[[131 142 124 120 138 124 132]
 [124 136 125 119 138 127 130]
 [114 142 121 111 151 135 139]
 [126 138 124 115 141 129 133]
 [128 140 121 120 139 116 134]
 [130 145 124 115 142 121 135]
 [127 133 128 122 137 120 133]
 [125 143 122 118 144 134 135]
 [126 140 125 118 143 126 136]
 [123 143 122 111 148 125 137]]
Counting starts at 0.
Find the entry just right of the largest entry.
A: 135
Find the entry in row 2 and column 0.
A: 114
Find the bottom-right entry.
A: 137
Find the entry at row 0, column 0.
A: 131
Find the top entry of the column that holds the largest entry.
A: 138
Find the entry in row 0 and column 1.
A: 142
The entry in the top-right corner is 132
Find the entry in the bottom-left corner.
A: 123
Find the entry directly above 144.
A: 137
Find the entry in row 0 and column 2.
A: 124
Find the entry directly above the largest entry.
A: 138
The entry in row 1 and column 0 is 124
The entry just right of 114 is 142
The entry directly above 119 is 120
Find the entry just left of 132.
A: 124

B =
[[129 154 149 116 139 134 105 143 117 128]
 [125 154 147 119 143 138 107 141 124 130]
 [117 132 135 129 125 135 136 121 132 129]
 [134 134 127 118 132 118 113 142 118 127]
 [135 155 150 112 134 126 102 145 107 125]
 [124 134 136 133 125 137 131 121 131 131]
 [138 123 121 124 131 120 122 135 122 125]
 [127 131 137 133 122 135 136 118 127 128]]
Indices start at 0.
Report the largest entry.
A: 155
The entry directly below the largest entry -> 134
The entry in the bottom-left corner: 127
The top-left entry -> 129
The entry in row 2 and column 0: 117
Report the entry in the bottom-right corner.
A: 128
Report the entry in row 0 and column 2.
A: 149
Report the entry directly above 112.
A: 118
The entry in row 1 and column 1 is 154
The entry just right of the smallest entry -> 145
Report the entry in row 1 and column 2.
A: 147
Report the entry at row 1, column 0.
A: 125
The entry just left of 141: 107
Report the entry at row 0, column 1.
A: 154
The entry at row 2, column 2: 135
The entry in the top-right corner -> 128
The entry just left of the smallest entry is 126
Report the bottom entry of the column that holds the largest entry.
A: 131
The entry directly above the largest entry -> 134
The smallest entry: 102
Report the entry directly above the smallest entry.
A: 113
The entry just left of 155 is 135
